These are the activations of a small neural network, seen along a few directions. Each row is one input.
In each table, some parts of the input vary, and every possible input appears once, in random order.
Descriptions start from the smaller parts, as in this example, which fits no table here: one of 2 separate values, together with either a single point or one of 9 places around a ring or (one of 4 places along a line, together with one of 8 places around a ring).
Shared parts are said once, and a part with two or three values counts as separate values.

Other details of the inputs shift rows strongly along two fixed directions, in all tables alike. That doesn't count.

Table:
R1: [ 37 -27  27   1  -6  26 -23 -84  50 -95  52]
R2: [ 30   4  25 -11 -20 -26  13 -63  86 -67  25]
R3: [ 23 -35 -41 -20 -17   2  -5  71  -2  60 -51]
R4: [  26  -66 -112  -22  -35   29  -49   24   44   37  -93]
R5: [-46  61  72  29  73 -38  70  32 -43  55  38]
R6: [  0  20  16  -5  30  -6   0  21 -58  25   9]
R7: [-49  21  60  37  77   7  29  30 -80  34  67]
R8: [ -10  -36 -103    0  -30   19  -10   38   16   53  -95]
R9: [ 52  -7  39 -27 -10 -20 -18 -64  94 -70  40]
R10: [-54  50  47  19  24  -3  34  16 -89  22  30]
R11: [  -6  -58 -112   -8  -71   27  -41   16   -9    5  -97]
R12: [-30  32  56   4  37   4   8  11 -78  18  47]
R13: [-46  53  35  23  49 -20  44  42 -41  60   5]
R14: [   4   -9   23    1  -49   10  -15  -65   43 -100   47]
R15: [-31  50  75  17  90 -26  41  44 -49  70  45]
R16: [ -14  -59 -110   15  -33   29  -21   27  -15   21  -87]
R17: [ -2 -56 -92  18 -25  32 -16   3  -1  -1 -70]
R18: [-43  57  45  17  32 -11  34  15 -90  22  25]
R19: [  3 -23 -58  -9   7   9 -28  39  -1  58 -64]
R20: [-37  61  50  21  50 -24  58  50 -84  50  24]
R21: [ 59   4  40 -33 -28 -11 -23 -56  55 -87  49]
R22: [   9  -24  -99  -11  -39    4  -20   30  -32   30 -100]
R23: [-18 -24 -75   8 -12  16   6  32   8  50 -66]
R24: [ 30   2  34 -22 -17   5 -26 -50  77 -60  42]
R25: [ 61   4  62 -35 -33 -14 -12 -50  76 -89  68]
R26: [ -7 -12 -63   2  -5 -10   6  37   4  53 -80]
R27: [  31  -55 -100  -24  -77    5  -12   51   35   29 -104]
R28: [ 54 -12  37 -26  -5 -20 -13 -67  95 -68  42]
R29: [-63  66  65  31  60 -13  57  39 -51  56  40]
R30: [ 42  19  54 -23 -51 -19  11 -54  75 -97  55]
R31: [-19  38  56  19  45 -25  13  22 -63  60  47]
R32: [  5 -71 -92  -6 -34  32 -51  26 -10  17 -66]
R33: [  -3  -61 -111   20  -21   38  -13   13  -15   24  -96]
R34: [ 43  14  60 -27 -15 -12 -25 -71  92 -85  60]
R35: [ 44 -25   8 -25 -34  13 -33 -69 103 -78  35]
R36: [ 18 -18  36   9  11  21 -14 -57  25 -72  61]
R37: [ 32   8  33 -26 -24   2 -32 -60  13 -75  40]
R38: [-39  45  30  30  25 -28  32  27 -68  64  17]
R39: [-42  56  51  22  40 -15  39  16 -26  28  29]
R40: [-45  14  34  15  40  11   6  37 -86  41  30]
Description of these inputs: one of 2 separate values, together with either a single point or one of 8 places along a line or one of 11 places along a line.
Changing only the choice among 2 separate values turns R39 into R19. The same change can be made to R26. Which row results?
> R15
Changing only the choice among 2 separate values turns R32 into R14. The same change can be made to R4. Which row results?
> R8
Which other rows does R20 become when the place on the line of 11 takes its other values? List them by row number.
> R10, R11, R14, R16, R17, R18, R22, R27, R30, R33

Table:
R41: [ 41   2  17 -35  -7   2 -17 -21  38 -39  10]
R42: [-60  69  72  31  30  -7  41 -13 -75  -9  67]
R43: [  7 -34 -48   2 -15  13 -19  35 -17  30 -40]
R44: [  1 -27 -50 -18  -5  28 -43  20 -46  16 -46]
R45: [-19   2 -11  15  44   5  24  33 -17  54 -14]
R46: [ 11  -5 -58 -10 -44  -3   4  -1  30  -3 -60]
R47: [  1  -1 -31   0 -34 -12  11 -13  10 -25 -32]
R48: [-20  31  53  25  60  -4  40  -3  -8  22  39]
R49: [ 10 -25 -55  -8 -48  -3  -5  -2  19 -19 -59]
R50: [-24 -21 -73   4 -38  21 -18  18 -40  19 -70]
R51: [-24 -24 -62   4 -30  24 -17  26 -46  28 -56]
R52: [ 34 -31   0 -14 -29   6 -18 -54  69 -74  19]
R53: [ 25 -32 -54 -17 -37   7 -49 -16 -20  -2 -40]
R54: [ 49 -12 -24 -27 -26 -16 -20 -14  28  -1 -26]
R55: [ 20 -14 -10 -18 -19 -11 -19   6  45  10 -13]
R56: [ 21   2  59  -6  -3  -9   6 -42  43 -70  71]
R57: [-29  39  38  11  29 -10  48  37 -34  42  18]
R58: [ -4 -28 -43   2  -9   4   2  48 -25  40 -46]
R59: [ 36   1  28 -26 -42 -12 -20 -42  87 -58  31]
R60: [ 33   1  56  -7 -20   4 -13 -64  60 -99  80]
R61: [-22  28  41   8  50 -18  23  44 -15  59  28]
R62: [-28   1  -6  36  49  11  17  18 -43  39  -7]
R63: [-33  39  79  29  63   0  35   2 -41   5  80]
R64: [ 22 -20  20 -14 -47  16 -39 -61  36 -82  45]
R65: [ -9 -33 -50  19  20   8   3  16 -11  35 -52]
R66: [ 14 -21  11  -9 -31  25 -36 -73  43 -85  43]
R67: [-23  12  39  16  39 -12  31  42 -50  43  27]
R68: [-50   9  11  38  52  20  11   3 -66  33  15]
R69: [-29  38  30   6  23 -21  30  36 -17  49   7]
R70: [-29  20  37  30  54   6  24   4 -35  10  43]
R71: [ 20 -17  -7  -4 -34  11 -17 -11  20 -35   6]
R72: [ 30  -3  20  -9 -11  -8 -19 -68  97 -58  21]
R73: [ -2 -24 -47   0  14  12   4  39   0  55 -46]
R74: [ 40 -12 -15 -13 -23 -10 -28 -23   3 -20  -7]
R75: [ 17  35  28 -17 -41 -27   2 -60  77 -69  24]
R76: [-35  52  39  27  19 -13  41   1 -47  -3  32]
R77: [ 31  23  43 -20 -50 -13   8 -72  84 -97  40]
R78: [-23  51  88  12  44 -13  50  22 -27  22  70]
R79: [ 43  -5  14 -19 -19 -25 -13 -36  18 -37  14]
R80: [ 28 -20 -12 -15 -15   5  -7  -3  47 -11  -2]
R81: [-41  66  62  14  36 -31  46  25 -24  37  29]
R82: [-13 -18 -13   6  -1  21 -19   6 -28   2   8]
R83: [ 19  -8   3 -16  -9  -6 -17 -24  69 -19   8]
R84: [ 18 -46 -78 -13 -23  11 -16  51   8  59 -78]
R85: [-37  34  71  18  25   9  16   1 -57  -5  73]
R86: [-11  52  70  -9  62 -20  16  29 -29  36  40]
R87: [ 18 -35 -59 -22  -1   9 -23  39 -23  28 -68]
R88: [-12 -34 -54  13  20   9   3  29 -18  39 -48]
R89: [  9 -19 -57  -2 -50   8 -14  -5  12 -21 -54]
R90: [-34  40  56  19  70 -17  32  19 -12  45  42]
R91: [ 21 -40 -80 -19  -9  22 -39  41 -28  32 -79]
R92: [ 11 -20   6  -2 -25  25 -34 -80  42 -89  39]
R93: [ -5 -30 -78   4 -30  16  -9  42 -26  38 -75]
R94: [ -8 -25 -58   1 -22   2   6  40 -21  34 -64]
R95: [ -4  42  40  -2  45 -40  14  29 -35  66  15]
Changing only one part turns R60 into R80. The same change can be made to R93. Which row results?
> R57
Changing only one part turns R84 into R67. The same change can be made to R45. Which row results?
> R88
What do these inputs look like to the network?
> one of 5 places along a line, together with either one of 2 separate values or one of 9 places along a line
List by row number the other rows that have the place on the line of 5 in common with R86.
> R55, R59, R61, R69, R72, R75, R81, R83, R90, R95
Which other rows does R41 become when the choice among 2 separate values takes its other values? List them by row number.
> R54
Which other rows does R76 become when the place on the line of 5 takes its other values? List them by row number.
> R42, R46, R47, R75

Table:
R96: [  4 -19  -7  -3  12   4  -5  -8  13   0  -2]
R97: [-20  58 119   7  33  -9  30 -12  -4 -37 105]
R98: [ -1  15  -6  -7 -15  -4  -1  -9  10   1 -15]
R99: [13 -7 -5 -9  8  6 -8 -8  2 -4 -7]
R100: [ 11 -19  -5   9 -12   2   3   6   8  -2   5]
R101: [  6   3   0  -9 -21 -10 -18   5   0   1  -2]
R102: [  7  -1  -5 -13 -16   7  -6   9   2  -5   2]
R103: [-33  66 113  18  41 -18  45 -31   8 -30 104]
R104: [ 14 -19  -8  11  11   2  -5  -9  11   2   1]
R105: [ 10  -1  -8 -11   6   7 -14  -5   6  -1  -2]
R106: [ 10   0  -6 -14   2   1 -15 -11   2   2  -5]
R107: [  3   5  -6  -2 -12 -19   1 -11   3  -5 -16]
R108: [ 14  -6  -2 -12   3   0  -9 -13  -3   0  -9]
R109: [ -34   17   -3   21   48   -4   39   86 -105  101  -22]
R110: [ 13  -7  -3  -8   3 -12 -16 -12  -3  -1  -8]
R111: [-13  64 112   6  51 -10  22 -32  -8 -28 102]
R112: [ 21  -6  -7  -6   5  -1  -6 -11  -4  -3  -7]
R113: [  8   0  -2 -16 -20   1  -7   4  -2  -2   0]
R114: [  9  -1  -7  -9   2 -12 -22 -10   1   2  -4]
R115: [ 11  -7   1 -14 -19   0  -2   2  -6  -5  -5]
R116: [ 10  -7   0  -9 -19 -12  -9   2  -6  -5  -4]
R117: [  9   3  -3 -12   0   2 -19 -10   4   5  -8]
R118: [  4  -3  -2  -6  10   9 -17   1  15  -2  -7]
R119: [  4 -13  -8   3   7   6 -14  -8  17   8   3]
R120: [ 11 -19 -11   3  14   3  -2  -5  11  -4   1]
R121: [ 16 -13  -7   0  15   5  -4   0   7 -11  -6]
R122: [-25  -7 -17  15 -18  29 -23 -21 -27 -25   0]
R123: [  3  -8 -11  16  -5  -5  13  -7  17  -2  -7]
R124: [ -1  11 -10  -4 -13 -18  -4  -9   7  -2 -11]
R125: [ -2  14  -8  -4 -11   1   0  -4  14  -2 -13]
R126: [  5  -7  -6  -8  12   8 -13   0  12  -5  -4]
R127: [ -2  14  -7  -2 -14 -17  -8  -8   9   1 -14]
R128: [20 -7 -9 -3 10  5 -4 -6  0 -7 -4]
R129: [  8   2  -4  -7   0 -10 -26 -10   3   5  -6]
R130: [-10  -1 -12   0  -5  -1   8  -4  22  -1  -5]
R131: [  1 -20  -3  -6 -11   4   3   7  10  -4   3]
R132: [  6   2  -1 -11 -18   8 -10   9   5  -2   0]
R133: [ -7   8  -5  -1  -6   2   1   2  20  -6 -15]
R134: [  7  -1  -3 -11 -20 -12 -14   5  -3  -2   1]
R135: [ -7  -8  -9   2  -3  -3  13  -6  19  -4 -10]
R136: [-50  14   3  30  43   3  26  82 -75 107 -11]
R137: [-43   5  -4  28  55  -1  43  88 -87  96 -11]
R138: [  3   5  -8  -4  -8  -1  10  -6   7  -8 -15]
R139: [ -8  -2 -10   8  -9  -1   5  -7  23   4  -5]
R140: [-22 -17 -17  15 -14  25 -12 -24 -34 -29  -2]
R141: [-56  15  -2  23  51   4  31  92 -82 110 -14]
R142: [ 13 -13  -3  -2  -8   5   4  15   3 -15  -2]
R143: [  7 -19  -4   5   8   4  -8 -11  14   5  -1]
R144: [ -3  -2  -5   0  -3   0  10   0  14 -12 -17]
R145: [  4   6  -5  -6 -12  -6   8 -11   3  -4 -18]
R146: [ -6   5  -8  -2  -4   1   5   2  18  -9 -12]
R147: [  1  -7 -14   8  -1  -4  17  -4  17  -8  -7]
R148: [  3  -9  -4   5   4   7 -18  -8  20  11   1]
R149: [ 11   6 -11   4 -10 -19   5  -9   1  -8 -14]
R150: [  4 -19   0   3 -14   4   0   5  10   1   3]
R151: [ 18  -7  -6  -5 -13   5   3   9  -4 -11   0]
R152: [  0  -9  -7  -3   8   8 -15  -5  19   6   0]
R153: [  8 -13  -2  -6  13   7  -8  -2   8  -8  -9]
R154: [-14 -17 -22  20 -12  24  -9 -22 -36 -32   0]
R155: [ -2 -13  -6  -7 -12   6  -3  10  13  -1   8]
R156: [  1 -13  -4   1 -16   6  -6   7  13   5   8]
R157: [  5  -1 -10   6  -1  -1  14   2  12 -15 -15]
R158: [  0  12  -9  -8 -13  -6   3  -9   7  -1 -13]
R159: [ 10  -8  -1 -11 -15   6   0   7  -2  -8  -3]
R160: [ 21  -7  -8  -2   5 -13 -12 -10  -5  -4  -6]
R161: [ 18  -7  -4  -3 -17 -13  -5   4  -9  -7  -2]
R162: [-26  -9 -19  13 -14  26 -17 -21 -32 -26   4]
R163: [  1 -12 -10  -5  11   6 -11  -5  16   3   3]
R164: [ -1  11 -11  -5  -9   0   4  -4  11  -5 -10]
R165: [-16  47 116   6  36 -11  39 -13 -11 -41 100]
R166: [ -9   2  -6  10 -11   0   1  -7  26   7  -7]
R167: [ 10   6 -12   3  -6  -2  13  -4   6 -11 -12]
R168: [ -5  -8  -7  10  -7  -3  10  -9  19   1 -10]
R169: [ 12   7 -10   0 -10  -7  12  -9   1  -7 -15]
R170: [  6   3   1 -14 -22   2 -11   4   1   1  -3]
R171: [  2  -7  -2 -10 -11   8  -5  15   9  -9   0]
Changing only one part turns R108 into R112. The same change can be made to R140. Which row results?
> R154
Changing only one part turns R114 into R110. The same change can be made to R146. Which row results?
> R144
What do these inputs look like to the network?
> one of 4 places along a line, together with either a single point or (one of 3 separate values, together with one of 6 places along a line)
Which other rows does R104 become when the choice among 3 separate values takes its other values? List them by row number.
> R100, R123
A walk changes only the place on the line of 6. It starts at R139 and steps to R130. List the rest of the walk in order.
> R146, R164, R158, R124
